[[128 128 128 106 128 128]
 [137 129 127 128 127 127]
 [132 128 129 133 128 128]] | 128

[[126 138 139 126 133 132 118]
 [126 141 138 134 137 119 155]
 [124 119 131 124 114 123 125]] | 138

[[147 141 158 150]
 [153 133 141 137]
 [147 141 136 145]] | 141

[[123 153 142 122]
 [127 135 112 136]
 [136 133 112 131]] | 153

[[154 121 127 128 119]
 [150 128 130 126 126]
 [126 125 142 137 137]] | 121

[[142 126 149 153 151 127]
 [135 139 147 116 112 138]
 [120 116 121 128 121 137]] | 126

[[134 110 129 147 134]
 [118 120 112 122 123]
 [116 129 128 110 105]] | 110

[[140 119 127 127 124 122]
 [117 117 105 123 122 155]
 [133 156 132 129 103 125]] | 119

[[115 135 132 128 131 127]
 [105 139 134 127 132 119]
 [139 139 149 115 114 131]] | 135
---
131  128  140  154 Answer: 154, 128

117  151  131  126  122  128  128 Answer: 151, 117

101  111  143  101
123   99  145  135
Answer: 145, 99

153  139  120  114  110  113  117 Answer: 153, 110

133  127  130  146  115  138  139
104  120  128  120  116  128  137
134  129  139  131  133  132  125
Answer: 146, 104

141  118  146  114  152 Answer: 152, 114

123  119  150  107  108  120 Answer: 150, 107
---
[117 114 102 136 143 129 128] Out: 128
[135 131 100 136 142 123] Out: 123
[153 125 140 149 113 109 102] Out: 102
[125 142 117 127 101] Out: 101
[101 125 136 131 134] Out: 134
[158 141 114 135 128 114 115] Out: 115
[157 110 115 103 126 132] Out: 132
[136 100 111 142 140 121 126] Out: 126
---
[105 126 157 134 124 120 135] yields 135, 105

[120 125 103 145 118] yields 118, 120

[[117 137 154 124]
 [125 130 135 130]
 [136 123 138 103]] yields 124, 136

[155 120 126 103 157 106 134] yields 134, 155

[[130 113 135 155 129]
 [124 134 140 126 113]
 [142 120 134 114 130]] yields 129, 142

[[124 119 127 147 133 144]
 [149 117 127 132 116 142]
 [139 126 101 137 130 142]] yields 144, 139

[130  99 114 152 136] yields 136, 130
---
[138 130 104 119 149 121] -> 138
[115 122 130 157 149] -> 115
[117 147 125 120 154 112] -> 117
[136 150 136 130] -> 136
[143 116 106 146 141 110 142] -> 143
[131 117 132 138 140 150] -> 131
[103 115 119 127] -> 103
[120 137 122 107 131] -> 120
[109 114 122 140 152 110 138] -> 109
[104 102 100 133] -> 104
---
array([[128, 133, 127, 124, 142],
       [130, 109, 122, 127, 156]]) | 124

array([145, 115, 127, 156]) | 127

array([143, 131, 151, 156]) | 151

array([130, 129, 107, 141, 103]) | 141

array([[131, 119, 155, 115, 126, 135, 121],
       [133, 139,  98, 136, 137, 132, 119]]) | 135

array([[119, 152, 148, 131, 144],
       [122, 157, 144, 151, 129],
       [143, 102, 105, 129, 100]]) | 131

array([127, 142, 156, 155, 139]) | 155

array([[101, 155, 129, 144, 128, 119],
       [137, 126, 126, 124, 130, 133]]) | 128

array([ 99, 133, 149, 123, 127, 142, 122]) | 142

array([104, 108, 121, 129, 117, 124, 136]) | 124
---
[128 126 115 127 131 152 124]: 124
[ 99 124 131 132 136 144]: 144
[119 153 156 125 128 117 115]: 115
[108 135 147 141 124 156 145]: 145
[101 113 113 123]: 123
[105 138 156 135 103 107]: 107
[149 148 152 150]: 150
[134 130 122 150 114 121 127]: 127
---
[114 126 143 116 151] yields 126
[128 150 133 140 154 122] yields 150
[150 114 109 108 125 112] yields 114
[131 138 139 106 144] yields 138
[108 124 108 141 140 101 144] yields 124
[124 100 115 148 119 136] yields 100
[121 128 112 103 130 117 127] yields 128
[144 132 138 155 158] yields 132
---
[105 148 133 117 157 141 131] 105, 131

[148 149 151 152 154] 148, 154

[139 122 157 131] 139, 131

[[106 120 125 114 119 125 132]
 [128 139 105 136 137 104 117]
 [125 114 144 117 117 146 145]] 106, 145

[153 114 145 134 110 120 122] 153, 122

[128  99 125 125 107 132] 128, 132

[[106 126 116 130]
 [122 129 128 128]
 [116 128 124 128]] 106, 128
